A small network was trained on made-up records. Each row is its average activation on records with the value named, seen along a few directions.
Related values have similar rows: they may be neighbours, one step apart, or belong to one group.

Other fields shift rows strongly along two fixed directions, in all tables alike. That doesn't count.
To show where, the next rows are all for the same value of a field, averaged over different records:
[ 17  16 -42  35  46 -19  12 -37  73 -42  -9  66 -10   8  22  24   8  18
  -2  54  32]
[-20  25  -9  -2  -4  16  -4  -7   0   1 -17  -3  12  -6   9 -21   2  -6
   4 -19 -12]
[  3  49 -52  45  -7  45  11 -32  64   9 -48  36   3  -8  17 -20   1  -8
   9 -17  16]
[ -5  -3   0   0  41 -44   0  -9  16 -52  22  29   0   4  10  24   7  24
  -9  51   5]
[ -9  14 -11   0  16  -4  -4 -11  16 -18  -9  17   5  -2  14  -2   1   2
   4  13   1]
[-26   7  20 -20   0  -7 -16   6 -29 -13   8 -23  19  -7   3 -15   3  -2
   2 -11 -29]
[-37 -26  55 -61  22 -49 -27  21 -72 -42  45 -41  23  -3   0   0   5   8
  -5  16 -43]
[-32  43  -8 -10 -45  60 -14   5 -22  46 -43 -36  24 -18  11 -59  -7 -30
  14 -80 -29]

Values of MUZEL:
nek: [-10  23 -19  -3 -45  44  10 -15 -38  58 -37 -41  11 -13   8 -36  -4 -13
  26 -47 -30]
zefe: [ 23 -43  28 -15 -23 -15  -8  19 -34  12  23 -25 -15   5 -14  18   2  20
  -4  -2   2]
zok: [ 61  14 -61  69  -3   3  28 -39  84   4 -27  59 -47   0  15  40  -2  21
 -18  38  31]
kor: [-27 -34  46 -59   2 -38 -21  23 -67 -24  43 -29  13  21 -12  -6  14  37
  21   9 -18]
ribeg: [ -5  12  16  -5 -21  14 -20  15 -10   9  -6 -15 -16 -13  -1  -4  -5  -7
 -28 -29 -24]
saso: [ -4   7 -25   2 -47  49  10 -12 -21  64 -38 -26  14   6  -7 -34   0  -7
  41 -54   4]
muki: [  8 -17  22   6   1   2   4  30  10   6  17   2  -8   6 -23  10  -7 -16
 -15  -9  22]
mera: [  8 -21  17  -9  32 -43  19   3 -33 -11  31 -13  14  -5   0  19  -3 -13
   4  41 -12]
dinak: [ 15 -23  31  -5   4 -24   8  23 -36   7  24 -26  -8 -10  -5  24 -13 -25
 -24  11 -22]
zun: [-19 -12  39 -33  35 -35  -7  10 -45 -20  36 -23  29  -5  -3  -1   0 -20
  -5  26 -25]
zalit: [  9 -17   4 -10 -39  22 -21  15  -1  15 -10 -17 -18   4 -13  -9   1  17
  -1 -40  10]
tivuv: [ 26  -3 -19  24   2  -7 -11 -15  39 -22 -10  25 -41  -2  12  31   3  32
 -23  30   9]
tef: [ 11   8 -34  32  32   0  29 -14  64 -11  -3  56   6  16 -12   9   6  -9
  13  35  54]
gub: [  3 -26  16 -22  46 -68  -9 -14 -10 -67  35  19 -14  20  11  39  12  50
   0  78  -9]
negi: [-17   8  -3 -11  -5  21  -6   3   3   9  -8   5  12  15  -6 -25   8   0
  20 -21  15]
feruv: [ -2   4  13   7 -14  14   4  23  -3  15   1 -12  -3 -13   0   3 -16 -36
 -32 -25 -18]
vunon: [ -9   5  -3  -1  25 -21  -3  -6   8 -33   6  18   4   0  12   6   3  12
  -1  26  -1]
nif: [ -2   2 -15   7 -15  33  26  -3  -9  48 -13 -19  27   3 -13 -25  -6 -31
  27 -30  14]
roril: [  1  -1   6   2 -33  40 -11  22  16  24 -11  -3 -15  -3 -16 -12  -7  -5
  -8 -47  13]
muvaf: [ 40 -11 -12  36  -2   9  23  -3  41  29   2  21 -19   5 -18  19  -5 -15
 -12   6  43]
MUZEL is arranged as a network in which each value has 4 neighbours.
Which values are neighbours of negi? Give them in the order they are listed. -> kor, tef, vunon, roril
Which values are neighbours of zefe? Give them in the order they are listed. -> zok, saso, zalit, muvaf
Which values are neighbours of mera? Give them in the order they are listed. -> nek, dinak, zun, nif
A value of MUZEL combines one of 4 hidden first parts with one of 5 second parts; all combinations occur once.
Changing only the second part turns nek into zun. zok has the same second part as nek; what does that change turn zok into? -> feruv
Changing only the second part turns zalit into roril. tivuv has the same second part as zalit; what does that change turn tivuv into? -> ribeg
Changing only the second part turns negi into nif. vunon has the same second part as negi; what does that change turn vunon into? -> mera
